These are the activations of a small neural network, seen along a few directions. Each row is one input.
Each table varies a few parts of the input and shows all the possible inputs, shuffled.
A made-up example of a description, with smaller parts first: ring(5) and (point or (values(2) and line(4)) or line(9)).
Shared parts are said once, and a part with two or three values counts as separate values.
(in the rows, 128 means zero)

Other details of the inputs shift rows strongly along three fixed directions, in all tables alike. That doesn't count.

Table:
row 1: [140 159  96 103 125 113 126 125  93 162 192  91]
row 2: [109 125 119  95 121 165  36 195  82 172 160 190]
row 3: [ 98  78 184 130  76  90 169 181 170 121  10 204]
row 4: [145  90 187 137 126 154  63 157 143 101 123 198]
row 5: [119 174  98 131 143 135  99 110  90 173 157  79]
row 6: [116 134  82 101 141 150 110 126  93 144 171  61]
row 7: [147  94 210 131 112 123  71 174 124 107 111 165]
row 8: [111 156  91  97 138 162 120 101  78 132 172  88]
row 9: [153 119 165 146 139 156 160  83 144  71 142  98]
row 10: [165 121 164 160 138 117 145  85 167 111 153  96]
row 11: [139 173 104 111 130 125 126 142  77 157 169  78]
row 12: [ 79 159  74 112 106  91 204 137 129 172  53 115]
row 13: [104  91 123 100  85 172  47 206  74 171 168 149]
row 14: [ 73 141  71 123 109  94 202 120 132 188  58 117]
row 15: [ 83 136  52  99 133 109 214 133 142 167  73 141]
row 16: [ 76 137  45  94 128 102 195 113 136 154  63 143]
row 17: [ 65  95  81  98  69 120 134 194 115 179  59 230]
row 18: [ 76 154  78  92 117  81 194 133 122 161  51 115]
row 19: [176 129 136 174 147 134 146  95 159  75 139 110]
row 20: [156  90 177 159 104 152  74 163 141  98 128 196]
row 21: [128 154  94 104 139 115 109 108  98 167 184  89]
row 22: [108 126 118  96 116 165  35 190  80 170 161 192]
row 23: [123 157  92 112 138 122 106 102 103 172 182  86]
row 24: [137 157  75 113 173 147 112 119  88 153 171 102]
row 25: [117 112 135 103  82 136  48 187  80 192 182 176]
row 26: [173 133 147 162 154 142 150  92 162  80 141 114]
row 27: [ 79 133  35 106 122  93 190 116 133 149  61 138]
row 28: [145 114 164 157 149 142 163 102 143  68 149  94]
row 29: [125 191 101 119 140 132 101 128  86 157 153  77]
row 30: [158 132 161 158 148 115 129  75 172 107 135  95]
row 31: [179 120 146 163 175 140 157 100 155  92 140 111]
row 32: [154 150 171 167 152 121 126  92 156  97 116  88]
row 33: [137 114 163 147 160 136 148  94 142  62 140  92]
row 34: [117 102 121 140 142  97 243  99 206  98  35 149]
row 35: [168 131 139 160 160 131 132  84 159  71 130 111]
row 36: [134 158  97  94 137 108 112 116  93 155 184  89]
row 37: [166 132 163 167 136 121 142  84 172 112 144  98]
row 38: [151  92 207 117 102 118  67 164 137 105 129 177]
row 39: [178 134 168 138 135 107 157 102 157  88 147  94]
row 40: [120  80 199 150  97 160  85 165 131  84 145 182]
row 41: [127 187 102 138 127 138 112 129  92 167 163  82]
row 42: [ 93  58 151 128  94 103 149 156 180 107  12 235]
row 43: [153  91 187 148 115 160  79 164 145 106 132 198]
row 44: [131 121 160 151 152 138 145  88 149  58 145  98]
Each input here is: values(2) and (line(4) or line(8) or ring(10)).
- The inputs of row 35 and row 20 match in every part but the values(2) part. If row 23 is changed in the same way as row 35 into row 20, which row does it become? => row 10
- Change only the values(2) part in row 33. List by row number the other rows that result. => row 28
- Change only the line(8) part in row 22. List by row number the other rows that result. => row 2, row 4, row 16, row 24, row 27, row 35, row 42
- Change only the line(4) part in row 6. List by row number the other rows that result. => row 8, row 33, row 44

Table:
row 45: [142  76 184 137 126 147  66 155 140 101 133 177]
row 46: [ 93 104  94 121 104  85 219 121 169 145  50 167]
row 47: [191 141 156 163 177 156 117  79 147  83 205  62]
row 48: [140  98 163 137 136 108 151 116 177  90  84 170]
row 49: [ 95 132 123  90  90 129 103 188  72 170 137 135]
row 50: [133  91 191 133 122 160  72 159 122  85 135 175]
row 51: [142 117 205 156 104 128  57 150 136 128 120 155]
row 52: [136 107 184 145 110  87 141 106 174 110  92 139]
row 53: [167 182 118 151 184 146 123  83 125 105 166  71]
row 54: [ 85 121 102  92  97 154  91 175  79 156 134 165]
row 55: [115 142  88 100 148 142 106 126  95 152 163 114]
row 56: [132 154  83 113 126 134 111 130  99 156 170 123]
row 57: [111 147 111 109 121 119 102 120  97 170 163  88]
row 58: [147 128 138 160 144 123 160 104 167 101  90 124]
row 59: [ 87 116  92 122 119  96 203 124 166 141  19 161]
row 60: [124 165  88 130 131 145 112 139 102 164 152 117]
row 61: [154 157 105 128 152 132 110 108 113 120 176 106]
row 62: [174 135 171 167 158 150  82 120 139  87 147 126]
row 63: [132 157  85 107 131 135 109 126  99 154 167 124]
row 64: [ 93 111  98  90 106 144  83 170  92 175 134 170]
row 65: [153 165 113 154 146 149 119 116 113 140 166  99]
row 66: [144  95 156 150 134 132 144 115 158 109 126 134]
row 67: [117  99 188 143 107 107 146 114 156  91  89 123]
row 68: [138  86 188 141 106 162  76 163 124  90 139 172]
row 69: [154 106 184 138 117  88 157 129 170 108  91 139]
row 70: [ 81 106  73  98 112 111 170 137 130 163  84 147]
row 71: [ 98 158  57 114 141 120 214  93 124 129 123  71]
row 72: [138 148 118 137 137 157 130 117 101 117 181  91]
row 73: [102  99 139 100 100 100 136 169 127 165  90 150]
row 74: [149 137 129 149 172 126 188  70 156  57 126  68]
row 75: [118 166  52 117 143 102 208  85 140 146 127  86]
row 76: [110 148 119 106  97 120  90 188  85 192 119 146]
- What is each input in this table made of? => line(4) and (values(2) or line(6))
- The inputs of row 50 and row 48 match in every part but the line(4) part. If row 74 is changed in the same way as row 50 into row 48, which row does it become? => row 61
- Change only the line(4) part in row 65. List by row number the other rows that result. => row 46, row 66, row 72
- Change only the line(6) part in row 66. List by row number the other rows that result. => row 45, row 47, row 55, row 64, row 70

Table:
row 77: [131 128 141 131 125 131 122 134 131 131 122 133]
row 78: [122 137 117 123 135 125 131 120 121 130 128 121]
row 79: [131 118 138 124 119 130 126 131 130 122 128 131]
row 80: [135 123 137 124 126 126 124 135 128 123 126 136]
row 81: [127 140 116 131 127 127 133 127 123 134 126 117]
row 82: [126 136 114 129 131 125 130 122 124 135 126 118]
row 83: [120 131 111 125 139 135 135 123 124 129 132 125]
row 84: [131 127 142 130 125 131 123 134 129 130 122 133]
row 85: [128 135 117 127 131 120 134 121 124 138 134 123]
row 86: [128 118 129 132 134 138 120 133 129 123 129 139]
row 87: [120 128 116 127 123 128 132 120 123 133 130 113]
row 88: [132 137 116 119 131 124 135 126 122 131 129 122]
row 89: [129 128 139 132 127 132 114 131 133 133 126 133]
row 90: [121 143 117 127 130 128 132 125 124 130 127 121]
row 91: [136 124 134 125 129 128 115 130 130 126 128 137]
row 92: [124 134 117 127 127 125 136 130 122 130 130 113]
row 93: [134 121 136 122 126 126 125 137 130 122 126 135]
row 94: [131 125 140 129 128 131 115 130 129 133 126 133]
row 95: [131 123 135 134 126 129 115 131 126 127 126 133]
row 96: [125 129 108 128 138 134 135 125 127 132 130 123]
row 97: [124 132 120 126 121 125 140 123 124 136 138 117]
row 98: [131 123 138 134 124 128 123 136 125 124 123 132]
row 99: [129 123 135 129 122 135 128 130 130 120 129 139]
row 100: [190 133 176 178 174 117 171  56 187  59 136  74]
row 101: [125 136 123 122 132 126 137 128 123 136 130 115]
row 102: [135 121 135 123 129 127 116 131 127 125 131 136]
row 103: [133 119 135 122 129 127 117 133 129 125 131 135]
row 104: [129 138 113 122 132 125 129 122 130 134 129 122]
row 105: [136 122 134 124 129 127 116 130 128 126 128 137]
row 106: [126 137 123 123 132 126 137 126 121 136 129 116]
row 107: [136 127 135 127 125 128 122 134 132 124 125 137]
row 108: [132 129 138 136 121 126 124 134 134 130 128 138]
row 109: [118 132 117 121 133 124 132 124 123 127 132 117]
row 110: [128 139 116 130 128 127 133 127 121 133 126 117]
row 111: [129 127 134 137 125 130 114 131 132 128 124 132]
row 112: [121 135 117 123 135 124 131 121 121 129 129 120]
row 113: [127 121 142 127 125 129 126 138 130 127 126 129]
row 114: [133 126 137 134 125 126 116 130 132 132 134 138]
row 115: [130 122 137 132 123 128 124 137 127 124 124 130]
row 116: [129 119 137 130 125 123 121 134 131 129 136 134]
row 117: [127 118 135 131 124 127 118 135 129 125 128 129]
row 118: [131 125 134 136 125 130 114 131 130 128 125 133]
row 119: [134 125 139 133 123 124 126 133 128 129 128 138]
row 120: [125 138 119 125 133 127 131 121 128 140 127 119]
row 121: [125 142 121 127 129 129 134 126 127 139 127 117]
row 122: [130 129 136 137 122 130 120 135 131 126 121 132]
row 123: [127 128 138 130 126 129 122 132 127 121 121 136]
row 124: [128 137 120 126 129 121 139 126 122 136 135 121]
row 125: [131 123 134 131 121 134 126 131 130 122 129 140]
row 126: [126 123 135 128 125 135 127 131 128 118 128 140]
row 127: [130 134 110 128 130 133 139 126 125 133 133 125]
row 128: [132 139 115 120 130 125 134 126 124 132 128 122]
row 129: [129 121 141 126 129 130 117 133 128 131 130 130]
row 130: [122 133 124 123 124 131 138 123 123 136 132 112]
row 131: [129 133 110 129 134 135 139 128 125 132 131 124]
row 132: [123 142 117 126 130 127 133 124 123 130 127 121]
row 133: [135 129 135 128 124 129 121 134 134 124 124 136]
row 134: [132 120 136 123 124 126 125 138 131 121 127 133]
row 135: [119 129 121 122 126 129 134 120 125 138 131 113]
row 136: [129 120 136 132 127 128 116 134 127 126 128 130]
row 137: [122 134 114 123 133 134 139 125 121 127 133 124]
row 138: [122 138 116 124 134 126 130 120 123 130 127 122]
row 139: [121 132 113 123 133 131 135 119 123 128 134 126]
row 140: [121 118 138 127 122 132 119 126 128 121 129 131]
row 141: [125 133 111 124 128 130 134 119 126 132 134 125]
row 142: [128 117 139 131 118 128 121 128 130 130 137 133]
row 143: [125 132 118 124 131 119 135 124 126 137 136 121]
row 144: [134 127 139 133 123 125 125 133 130 129 128 138]
row 145: [126 119 140 126 127 129 119 134 131 130 129 130]
row 146: [125 119 133 128 131 137 120 130 127 121 132 140]
row 147: [132 122 138 131 127 125 118 131 127 131 136 137]
row 148: [ 84  86 114 123 114  93 216 132 176 122  21 171]
row 149: [133 118 129 134 132 138 120 133 132 126 131 139]
row 150: [127 132 110 126 129 131 135 120 128 134 133 125]
row 151: [132 125 137 135 124 128 122 135 126 125 122 133]
row 152: [131 118 134 122 127 126 118 134 131 123 131 133]
row 153: [125 124 139 127 127 128 124 135 127 119 124 134]
row 154: [127 133 110 129 135 136 138 129 124 130 131 122]
row 155: [130 122 141 128 129 130 117 131 127 131 129 132]
row 156: [120 141 115 127 133 127 128 120 127 131 128 121]
row 157: [132 126 143 129 127 130 124 134 128 130 123 133]
row 158: [126 119 138 133 115 132 125 133 127 124 125 128]
row 159: [122 135 113 126 136 136 139 127 122 127 131 124]
row 160: [128 127 139 129 127 128 123 132 125 121 122 136]
row 161: [133 128 138 135 122 126 124 134 132 130 129 138]
row 162: [131 124 141 129 129 130 116 130 127 132 128 133]
row 163: [127 136 120 125 129 121 139 128 123 135 136 120]
row 164: [122 138 119 123 132 125 136 125 119 128 129 120]
row 165: [120 136 118 122 130 125 136 128 121 126 131 116]
row 166: [118 134 120 123 124 130 136 122 120 127 132 115]
row 167: [128 121 134 129 125 135 120 126 130 122 133 139]
row 168: [129 136 112 121 132 124 131 121 129 134 128 123]
row 169: [133 122 132 132 121 135 127 133 132 124 128 139]
row 170: [127 128 136 131 129 130 115 128 130 123 126 136]
row 171: [125 128 115 118 126 127 132 119 125 132 134 117]
row 172: [125 122 137 126 130 128 117 131 127 121 129 134]
row 173: [135 119 129 134 128 136 119 131 131 127 134 140]
row 174: [132 128 137 135 125 127 115 130 133 132 134 137]
row 175: [125 133 116 128 131 124 131 123 121 134 129 117]
row 176: [125 134 119 125 127 120 139 129 125 134 137 118]
- What is each input in this table made of? => values(2) and (ring(10) or (values(5) and line(8)))
- The inputs of row 121 and row 89 match in every part but the values(2) part. If row 115 is changed in the same way as row 121 into row 89, which row does it become? => row 136
- The inputs of row 157 and row 162 match in every part but the values(2) part. If row 133 is changed in the same way as row 157 into row 162, which row does it become? => row 104
- The inputs of row 141 and row 125 match in every part but the values(2) part. If row 96 is changed in the same way as row 141 into row 125, which row does it become? => row 154
- Change only the line(8) part in row 88. List by row number the other rows that result. => row 79, row 80, row 93, row 107, row 128, row 133, row 134
- Change only the values(5) part in row 112. List by row number the other rows that result. => row 102, row 147, row 155, row 175
- Change only the values(2) part in row 92. List by row number the other rows that result. => row 117
- Change only the line(8) part in row 119. List by row number the other rows that result. => row 97, row 108, row 124, row 144, row 161, row 163, row 176
